A small network was shown many inputs. Here are its activations along a few directions, one row for each input.
In each table, some parts of the input vary, and every possible input appears once, in random order.
A made-up example of a description, with smaller parts first: one of 3 separate values, together with either a single point or one of 9 places along a line or (one of 4 places along a line, together with one of 8 places around a ring).
Shared parts are said once, and a part with two or three values counts as separate values.

Other details of the inputs vary at random and push rows far along two fixed directions, the same in every table; ignore that.

A family of inputs:
R1: [.03 .00 -.06 -.15 .01 -.01 .03 .09 .02 .06 -.02 -.22 .12 .06 -.07]
R2: [.00 .01 -.17 -.06 .02 .12 .13 -.02 .06 .04 -.14 -.18 -.05 -.04 -.03]
R3: [-.16 .06 -.05 -.04 .01 -.11 -.13 .05 -.03 -.08 .09 -.11 .12 .04 .02]
R4: [-.18 .05 -.11 .03 .01 -.16 -.14 .07 .03 -.07 -.04 .02 .06 -.03 .04]
R5: [-.04 .13 -.05 .08 .15 -.10 -.01 -.09 -.01 -.04 -.13 -.07 -.11 -.13 .03]
R6: [.01 .10 -.10 -.09 -.03 .11 -.09 .11 .00 .00 -.09 -.07 .12 -.11 -.16]
R7: [-.03 .15 .01 .01 .14 -.05 .00 -.11 -.06 -.05 .00 -.19 -.05 -.07 .00]
R8: [.26 .16 .78 .53 .11 .56 .56 .43 .34 -.29 .07 .79 .51 .22 .38]
R9: [.01 .14 .01 -.02 .06 -.11 -.11 .05 -.05 -.02 .04 -.14 .12 -.05 -.06]
R10: [.25 -.58 .36 .23 -.57 -.02 -.44 -.51 .01 .30 .31 .47 -.72 .11 -.09]
R11: [-.04 .14 -.10 .02 .03 -.02 .02 -.03 .00 -.05 -.19 -.02 -.08 -.15 -.04]
R12: [.03 .00 -.17 -.09 -.06 .05 .02 .15 .06 .08 -.09 -.13 .12 -.03 -.10]
R13: [-.19 .02 -.05 -.12 .07 .11 .02 -.12 -.02 -.11 -.03 -.18 -.05 .06 .00]
R14: [-.02 .10 .01 -.11 .12 .11 .03 -.12 -.05 -.05 -.08 -.21 -.05 -.03 -.07]
R15: [-.02 .10 -.10 -.06 .05 .17 .02 -.06 .00 -.04 -.14 -.12 -.05 -.12 -.09]
R16: [.01 .10 .01 -.15 .04 .05 -.08 .05 -.04 -.02 -.03 -.16 .12 -.02 -.13]
R17: [-.02 .03 -.12 .09 .12 -.16 .09 -.04 .05 .04 -.13 -.12 -.11 -.05 .09]
R18: [.03 .04 -.06 -.02 .03 -.17 .00 .10 .01 .05 .05 -.20 .11 .02 .00]
R19: [.06 .03 -.10 -.19 .25 -.21 .02 .03 -.32 .04 .16 .09 .13 -.08 .02]
R20: [-.15 .02 -.06 -.16 -.01 .05 -.09 .05 -.01 -.08 .02 -.13 .12 .07 -.06]
R21: [.01 .02 -.12 .05 .04 -.22 -.01 .12 .06 .06 -.08 -.08 .06 -.04 .02]
R22: [.08 .08 .82 .54 .25 .58 .64 .17 .31 -.38 .25 .60 .36 .38 .55]
R23: [-.21 .06 -.16 .00 -.03 -.02 .01 -.04 .03 -.10 -.15 .02 -.08 -.06 .03]
R24: [.00 .00 -.06 -.11 .09 .05 .14 -.08 .01 .04 -.07 -.27 -.05 .05 -.01]
R25: [-.11 -.07 -.16 -.21 .19 -.21 .01 .03 -.30 -.02 .20 .11 .13 .00 .11]
R26: [.08 -.08 -.16 -.19 .22 -.27 .13 .09 -.26 .11 .16 .03 .11 -.01 .09]
R27: [.31 -.61 .31 .05 -.75 .19 -.51 -.30 .01 .32 .35 .46 -.50 .15 -.27]
R28: [-.02 .04 -.16 .02 .00 -.07 .13 .01 .06 .03 -.19 -.08 -.08 -.07 .02]
R29: [.37 -.38 .35 .19 -.47 -.09 -.45 -.26 -.01 .30 .24 .40 -.43 .01 -.18]
R30: [-.18 .02 -.17 -.08 .00 .17 .02 -.07 .03 -.10 -.09 -.09 -.05 -.03 -.02]
R31: [.01 .03 -.16 -.01 -.08 -.13 .02 .19 .06 .06 -.14 -.03 .09 -.06 -.05]
R32: [-.18 .05 -.16 -.03 -.10 -.07 -.10 .14 .02 -.07 -.10 .06 .09 -.04 -.03]
R33: [-.01 .04 -.06 .02 .11 -.11 .11 -.07 -.01 .03 .00 -.25 -.06 .02 .06]
Each input here is: one of 3 separate values, together with either a single point or (one of 2 separate values, together with one of 5 places around a ring).
The inputs of R3 and R18 match in every part but the choice among 3 separate values. If R30 is changed in the same way as R3 into R18, which row does it become?
> R2
Which other rows does R11 become when the place on the ring of 5 takes its other values? List them by row number.
> R5, R7, R14, R15
Which other rows does R28 become when the choice among 2 separate values takes its other values? List them by row number.
> R31
Which other rows does R31 become when the choice among 3 separate values takes its other values? List them by row number.
> R8, R32

A family of inputs:
R34: [-.26 .50 .05 .03 .47 .28 .49 .35 .28 -.39 -.29 -.40 .58 .11 .22]
R35: [.32 -.21 .57 .22 .17 -.02 .37 .13 -.04 .03 .44 .51 .22 .34 .39]
R36: [.13 -.04 .53 .42 -.07 .26 .03 .21 .21 -.14 .28 .56 .25 .18 .22]
R37: [.12 -.15 .55 .31 -.29 .23 -.18 -.30 .12 -.04 .13 .38 -.36 .12 -.01]
R38: [-.02 -.20 -.34 -.40 -.40 -.41 -.65 -.10 -.17 .30 .03 -.41 -.19 -.07 -.45]
R39: [.21 -.43 .20 .17 -.33 .19 -.09 -.02 .08 .16 .24 .59 -.14 .13 .06]
R40: [.16 -.25 .35 .25 -.36 .01 -.15 -.08 .00 .05 .19 .69 -.20 .06 .05]
R41: [.33 .09 .65 .49 -.01 .38 .22 .04 .31 -.07 .03 .31 .04 .11 .14]
R42: [-.34 .42 -.16 -.02 .48 .46 .59 .29 .17 -.42 -.19 -.27 .52 .05 .26]
R43: [-.04 -.32 -.55 -.34 -.38 -.48 -.46 -.09 -.14 .38 -.12 -.22 -.34 -.13 -.33]
R44: [.48 -.31 .35 .03 -.37 .27 -.01 .06 -.01 .26 .27 .40 -.01 .12 -.15]
R45: [.16 -.19 .49 .22 -.33 .06 -.30 -.06 .02 .01 .25 .57 -.12 .11 -.03]
R46: [.19 -.27 .47 .20 -.30 .43 -.17 -.26 .17 .04 .27 .20 -.22 .20 -.03]
R47: [-.10 -.28 -.55 -.45 -.38 -.23 -.54 -.16 -.28 .27 .13 -.29 -.25 -.13 -.40]
R48: [.25 -.40 .33 .24 -.34 .24 .11 -.18 .25 .19 .01 .33 -.37 .21 .05]
R49: [-.13 .16 .02 -.04 .14 .17 .00 .27 .06 -.19 .09 -.02 .46 .06 .06]
R50: [-.08 -.26 -.40 -.29 .01 -.46 -.40 -.56 -.39 .27 .22 -.44 -.58 -.12 -.14]
R51: [.14 -.04 .62 .15 -.07 .41 .07 .16 .10 -.18 .25 .56 .31 .25 .11]
R52: [-.19 -.09 -.37 -.10 -.28 -.30 -.65 -.40 -.08 .16 -.05 -.45 -.53 -.21 -.33]
R53: [-.02 -.28 -.48 -.47 -.44 -.35 -.45 -.09 -.23 .35 .03 -.35 -.24 -.06 -.43]
R54: [.16 .00 .65 .48 -.08 .31 .23 .04 .37 -.12 .05 .30 .02 .26 .22]
R55: [.28 -.17 .63 .31 .21 .15 .49 -.11 .07 -.02 .32 .32 -.02 .35 .41]
R56: [.42 -.02 .61 .21 -.06 .39 .14 .27 .17 .00 .21 .41 .37 .17 .04]
R57: [.15 -.34 .35 .18 -.27 .33 .03 -.29 .11 .05 .03 .49 -.42 .13 .04]
R58: [-.11 -.20 -.31 -.36 .02 -.49 -.38 -.60 -.47 .22 .13 -.35 -.62 -.14 -.18]
R59: [.12 -.09 .39 .44 -.10 .21 .19 .19 .20 -.11 .21 .67 .18 .13 .31]
R60: [.14 .12 -.08 -.13 .44 -.33 .20 .15 -.27 .05 .15 -.09 .26 -.07 .12]
R61: [-.12 -.22 -.47 -.53 -.37 -.25 -.53 -.20 -.36 .21 .04 -.20 -.29 -.14 -.44]
R62: [-.28 .70 -.35 -.19 .62 .11 .33 .32 .09 -.32 -.46 -.75 .56 -.20 .00]
R63: [-.18 .51 -.39 -.11 .34 -.31 -.04 .39 -.04 -.12 -.31 -.42 .45 -.28 -.09]
R64: [.11 -.15 -.42 -.37 -.31 -.10 -.35 -.32 -.18 .35 -.12 -.52 -.46 -.20 -.48]
R65: [-.17 -.10 -.27 -.37 -.28 -.14 -.61 -.45 -.20 .12 -.08 -.45 -.48 -.14 -.44]
R66: [-.22 .09 -.25 -.14 .15 -.03 .09 .19 -.06 -.13 -.18 .15 .19 -.07 .06]
R67: [.12 -.21 .41 .33 -.31 .18 -.03 -.31 .11 -.01 .06 .50 -.44 .06 .08]
R68: [.06 .16 -.06 .09 .23 .22 .38 .12 .17 -.04 -.31 -.06 .09 -.08 .09]
R69: [-.33 .70 -.49 .03 .60 -.12 .46 .32 .11 -.31 -.59 -.54 .39 -.32 .16]
R70: [-.43 .48 -.52 -.25 .87 -.35 .37 .35 -.28 -.31 -.01 -.41 .65 -.12 .35]
R71: [-.56 .60 -.48 -.32 .57 .19 .45 .23 -.04 -.46 -.43 -.55 .45 -.12 .09]
R72: [-.07 -.25 -.36 -.45 -.03 -.66 -.50 -.36 -.58 .26 .26 -.16 -.38 -.15 -.20]
R73: [.10 .17 -.03 -.05 .49 -.16 .31 -.09 -.16 .01 .02 -.28 .03 -.06 .15]
R74: [-.07 -.20 -.49 -.19 -.42 -.63 -.52 -.11 -.15 .32 -.09 -.21 -.36 -.19 -.30]
R75: [.43 -.23 .34 .31 -.34 -.02 -.08 .03 .07 .23 .15 .54 -.13 -.01 -.02]
R76: [.16 -.06 .51 .51 -.11 .26 .38 .03 .36 -.09 -.02 .41 -.05 .21 .30]
R77: [.20 -.04 .59 .40 -.13 .14 .12 .28 .27 -.07 .17 .49 .26 .25 .19]
R78: [-.07 .42 -.21 .01 .52 .11 .55 .59 .13 -.22 -.34 .01 .68 -.11 .23]
R79: [-.58 .63 -.57 .04 .58 -.07 .38 .25 .12 -.43 -.47 -.49 .38 -.24 .26]
R80: [-.16 -.28 -.57 -.23 -.27 -.19 -.43 -.40 -.10 .25 -.14 -.34 -.59 -.20 -.28]
R81: [-.46 .53 -.49 -.27 .50 .10 .53 .34 .10 -.33 -.45 -.71 .50 -.04 .10]
The inputs of R56 and R62 match in every part but one. If R72 is changed in the same way as R56 into R62, which row does it become?
> R58
The inputs of R73 and R60 match in every part but one. If R34 is changed in the same way as R73 into R60, which row does it become?
> R38
What is each input in this table made of?
> one of 2 separate values, together with one of 4 places along a line, together with either a single point or one of 5 places around a ring
Which other rows does R64 become when the choice among 2 separate values takes its other values? List them by row number.
> R44
Which other rows does R41 become when the choice among 2 separate values takes its other values? List them by row number.
> R63
Start at R64 and move only the place on the line of 4, one step at a time. The first step leads to R81. Which rows follow, in order?
> R42, R71
Which other rows does R46 become when the place on the ring of 5 takes its other values? List them by row number.
> R42, R52, R79, R80
